A small network was shown many inputs. Here are its activations along a few directions, one row for each input.
Each table varies a few parts of the input and shows all the possible inputs, shuffled.
Descriptions start from the smaller parts, as in this example, which fits no table here: line(6) and (point or line(9) or (values(3) and ring(8))).
Shared parts are said once, and a part with two or three values counts as separate values.
In the rows, zero is written as 128.

A family of inputs:
r1: 118; 110; 104; 125; 111; 181; 107; 133; 127; 131; 141; 126; 143; 122; 115; 114; 137; 141
r2: 164; 110; 154; 142; 140; 124; 134; 113; 113; 113; 139; 127; 109; 121; 158; 153; 133; 128
r3: 167; 132; 130; 138; 146; 119; 118; 139; 120; 126; 130; 132; 137; 138; 129; 116; 124; 109
r4: 112; 139; 112; 115; 103; 147; 153; 140; 132; 144; 111; 149; 132; 130; 114; 139; 125; 146
r5: 53; 158; 138; 125; 110; 126; 135; 127; 152; 112; 138; 113; 100; 120; 128; 108; 115; 134
r6: 154; 142; 144; 128; 137; 103; 160; 143; 120; 132; 105; 138; 126; 142; 133; 142; 124; 118
r7: 68; 109; 164; 127; 157; 15; 137; 73; 131; 107; 119; 60; 88; 107; 156; 143; 115; 132
r8: 130; 133; 97; 124; 120; 157; 108; 137; 140; 148; 125; 149; 162; 133; 103; 105; 134; 123
r9: 178; 111; 141; 150; 141; 140; 100; 132; 116; 119; 152; 118; 130; 130; 152; 120; 137; 118
r10: 110; 152; 102; 109; 118; 140; 142; 138; 135; 143; 113; 161; 145; 132; 92; 131; 123; 127
r11: 148; 140; 148; 119; 139; 97; 162; 119; 116; 126; 120; 146; 101; 137; 138; 172; 125; 129
r12: 133; 100; 102; 133; 115; 187; 80; 141; 133; 136; 144; 117; 163; 124; 119; 92; 143; 131
- The inputs of r12 and r9 match in every part but one. If r4 is changed in the same way as r12 into r9, which row does it become? => r11
- What is each input in this table made of? => values(2) and (point or ring(5))

A family of inputs:
r13: 144; 145; 105; 125; 113; 171; 127; 147; 129; 145; 131; 159; 146; 142; 109; 122; 137; 128
r14: 132; 133; 140; 127; 146; 86; 145; 121; 126; 124; 111; 126; 123; 129; 130; 136; 118; 118
r15: 25; 144; 115; 108; 113; 103; 146; 104; 149; 122; 117; 107; 109; 112; 105; 119; 112; 146
r16: 148; 129; 99; 124; 121; 164; 112; 143; 131; 147; 125; 151; 159; 138; 107; 113; 135; 125
r17: 136; 117; 148; 131; 152; 81; 126; 113; 118; 119; 129; 100; 115; 130; 143; 138; 129; 120
r18: 135; 121; 156; 130; 132; 105; 155; 122; 118; 116; 121; 123; 106; 120; 149; 158; 124; 132
r19: 142; 117; 111; 134; 130; 156; 99; 136; 129; 129; 136; 129; 151; 127; 118; 102; 131; 121
r20: 140; 135; 111; 131; 104; 184; 122; 149; 131; 140; 138; 148; 139; 136; 122; 118; 137; 136
r21: 131; 110; 155; 138; 140; 94; 128; 107; 122; 118; 135; 99; 106; 122; 159; 143; 133; 131
r22: 138; 139; 149; 125; 140; 93; 152; 126; 122; 120; 119; 137; 109; 128; 137; 153; 117; 122
r23: 136; 116; 119; 135; 117; 172; 97; 140; 133; 128; 145; 128; 144; 124; 129; 106; 135; 128
- What is each input in this table made of? => point or (values(2) and ring(5))
- Which other rows does r20 become when the ring(5) part takes its other values? List them by row number. => r13, r16, r19, r23

A family of inputs:
r24: 180; 99; 157; 145; 143; 110; 123; 120; 111; 120; 131; 117; 114; 125; 165; 160; 130; 126
r25: 144; 132; 142; 126; 145; 100; 131; 121; 124; 145; 122; 127; 129; 144; 141; 155; 142; 119
r26: 110; 114; 108; 124; 113; 147; 122; 123; 134; 143; 127; 112; 147; 121; 124; 121; 142; 137
r27: 161; 115; 143; 132; 141; 115; 141; 118; 114; 138; 113; 135; 126; 134; 136; 167; 141; 127
r28: 133; 125; 129; 119; 114; 142; 154; 137; 117; 135; 121; 135; 112; 136; 129; 147; 131; 150
r29: 105; 162; 130; 120; 129; 107; 147; 131; 127; 126; 126; 130; 119; 134; 116; 123; 117; 119
r30: 114; 127; 125; 119; 108; 155; 142; 130; 135; 137; 124; 141; 127; 122; 128; 135; 132; 143
r31: 84; 155; 130; 123; 130; 116; 128; 124; 145; 128; 122; 140; 124; 123; 114; 111; 112; 113
r32: 95; 136; 115; 113; 106; 137; 145; 130; 132; 131; 113; 146; 126; 113; 110; 139; 113; 147
r33: 95; 133; 97; 112; 110; 155; 107; 118; 135; 142; 145; 120; 134; 127; 110; 113; 143; 143
r34: 131; 113; 139; 141; 111; 158; 131; 135; 131; 117; 139; 129; 125; 110; 144; 137; 132; 140
r35: 120; 143; 127; 119; 119; 134; 145; 138; 129; 142; 131; 134; 111; 145; 126; 140; 133; 143
r36: 99; 117; 102; 120; 120; 126; 122; 123; 136; 140; 115; 124; 140; 120; 114; 114; 129; 130
r37: 152; 124; 158; 143; 158; 74; 116; 121; 121; 115; 139; 105; 113; 123; 155; 137; 121; 111
r38: 135; 102; 119; 144; 121; 160; 108; 119; 120; 123; 139; 107; 146; 118; 140; 118; 141; 136
r39: 132; 140; 149; 133; 132; 115; 134; 137; 125; 117; 130; 114; 113; 134; 142; 119; 128; 118
r40: 120; 132; 133; 133; 106; 168; 119; 129; 142; 119; 152; 132; 119; 121; 127; 124; 138; 137
r41: 88; 145; 117; 103; 100; 165; 132; 131; 142; 132; 144; 143; 123; 123; 109; 133; 131; 148
r42: 146; 129; 148; 131; 151; 71; 149; 113; 122; 138; 100; 137; 130; 130; 129; 150; 130; 120
r43: 156; 116; 143; 147; 117; 148; 143; 146; 114; 122; 135; 128; 118; 127; 145; 145; 138; 130
r44: 123; 142; 128; 129; 121; 108; 161; 131; 120; 136; 106; 139; 120; 133; 127; 147; 113; 144
r45: 113; 133; 132; 129; 122; 154; 117; 127; 138; 105; 143; 130; 115; 118; 124; 116; 126; 129
r46: 129; 142; 132; 125; 131; 104; 159; 124; 120; 123; 111; 129; 113; 130; 128; 130; 112; 128
r47: 162; 114; 145; 131; 139; 119; 111; 120; 113; 114; 149; 118; 116; 131; 155; 156; 132; 123
r48: 175; 105; 158; 139; 158; 95; 125; 117; 111; 109; 131; 114; 113; 121; 156; 144; 119; 115
r49: 117; 95; 128; 146; 143; 129; 105; 119; 126; 115; 133; 99; 139; 116; 134; 105; 122; 124
r50: 104; 159; 117; 111; 110; 127; 152; 137; 127; 131; 129; 144; 121; 137; 109; 138; 120; 140
r51: 85; 157; 121; 122; 109; 126; 131; 133; 145; 141; 121; 147; 133; 123; 110; 125; 119; 125
r52: 147; 130; 134; 133; 118; 156; 128; 139; 119; 118; 147; 134; 112; 140; 137; 133; 141; 129
r53: 216; 134; 86; 137; 123; 221; 83; 182; 121; 160; 142; 186; 201; 155; 103; 87; 150; 101
r54: 146; 120; 150; 132; 134; 119; 142; 136; 114; 108; 124; 117; 110; 124; 151; 129; 121; 128
r55: 113; 116; 126; 140; 142; 126; 95; 115; 134; 117; 140; 101; 135; 131; 134; 93; 126; 121
r56: 124; 119; 118; 140; 122; 154; 98; 114; 134; 126; 149; 110; 140; 132; 139; 107; 142; 130
r57: 99; 133; 129; 123; 130; 115; 142; 123; 138; 122; 108; 132; 121; 115; 123; 125; 106; 129
r58: 136; 142; 125; 125; 150; 89; 138; 122; 124; 136; 115; 141; 128; 139; 120; 150; 135; 121
r59: 77; 137; 89; 106; 106; 135; 110; 128; 143; 138; 135; 121; 138; 124; 89; 111; 134; 136
r60: 130; 115; 139; 135; 131; 145; 129; 128; 130; 105; 127; 129; 120; 115; 143; 121; 122; 128
r61: 100; 112; 119; 129; 142; 96; 118; 116; 143; 134; 110; 99; 136; 127; 125; 96; 118; 119
r62: 231; 115; 87; 137; 119; 222; 98; 180; 118; 156; 124; 182; 191; 148; 102; 103; 142; 113
r63: 131; 142; 141; 119; 160; 64; 141; 115; 130; 121; 121; 122; 119; 133; 128; 136; 118; 116
r64: 75; 127; 107; 107; 133; 113; 106; 119; 145; 125; 133; 106; 133; 131; 102; 95; 118; 127
r65: 144; 129; 154; 133; 161; 56; 149; 111; 123; 126; 107; 119; 123; 123; 131; 140; 118; 113
- The inputs of r34 and r40 match in every part but one. If r54 is changed in the same way as r34 into r40, which row does it become? => r39
- The inputs of r29 and r46 match in every part but one. If r47 is changed in the same way as r29 into r46, which row does it become? => r24
- What is each input in this table made of? => values(2) and (point or (line(4) and ring(5)))
- Which other rows does r49 become when the values(2) part takes its other values? List them by row number. => r55

A family of inputs:
r66: 105; 139; 121; 122; 100; 186; 131; 137; 135; 114; 138; 154; 128; 125; 124; 133; 125; 129
r67: 137; 121; 119; 122; 123; 165; 95; 138; 128; 127; 155; 137; 129; 145; 126; 134; 141; 116
r68: 135; 106; 110; 148; 116; 153; 99; 127; 122; 139; 152; 101; 137; 137; 136; 107; 148; 129
r69: 98; 143; 111; 97; 110; 144; 126; 146; 131; 138; 123; 151; 143; 133; 102; 150; 125; 134
r70: 104; 131; 176; 122; 148; 35; 171; 104; 114; 107; 125; 95; 57; 115; 160; 168; 105; 142
r71: 108; 157; 104; 110; 118; 121; 127; 137; 146; 150; 116; 150; 154; 126; 91; 116; 126; 124
r72: 108; 152; 114; 136; 117; 162; 134; 130; 142; 127; 130; 135; 132; 120; 114; 89; 125; 139
r73: 92; 103; 178; 129; 159; 46; 161; 88; 118; 96; 110; 78; 97; 105; 155; 158; 123; 121
r74: 202; 125; 113; 128; 160; 141; 112; 138; 117; 132; 119; 172; 155; 148; 115; 125; 123; 97
r75: 98; 115; 94; 101; 116; 134; 107; 119; 148; 140; 107; 121; 152; 128; 102; 118; 127; 147
r76: 100; 119; 102; 132; 106; 158; 127; 121; 139; 135; 128; 113; 129; 122; 125; 86; 128; 139
r77: 143; 130; 127; 150; 126; 147; 102; 156; 129; 137; 152; 115; 140; 134; 120; 98; 143; 114
r78: 105; 140; 189; 137; 161; 28; 151; 100; 130; 93; 115; 97; 84; 110; 167; 155; 99; 128
r79: 190; 110; 128; 152; 135; 142; 125; 129; 112; 144; 126; 139; 153; 119; 140; 129; 140; 138
r80: 196; 128; 135; 135; 125; 157; 151; 150; 110; 142; 124; 163; 128; 151; 141; 155; 142; 123
- The inputs of r80 and r74 match in every part but one. If r69 is changed in the same way as r80 into r74, which row does it become? => r71
- What is each input in this table made of? => values(3) and (point or line(4))
- Which other rows does r75 become when the line(4) part takes its other values? List them by row number. => r68, r76, r79
- Which other rows does r66 become when the values(3) part takes its other values? List them by row number. => r72, r76
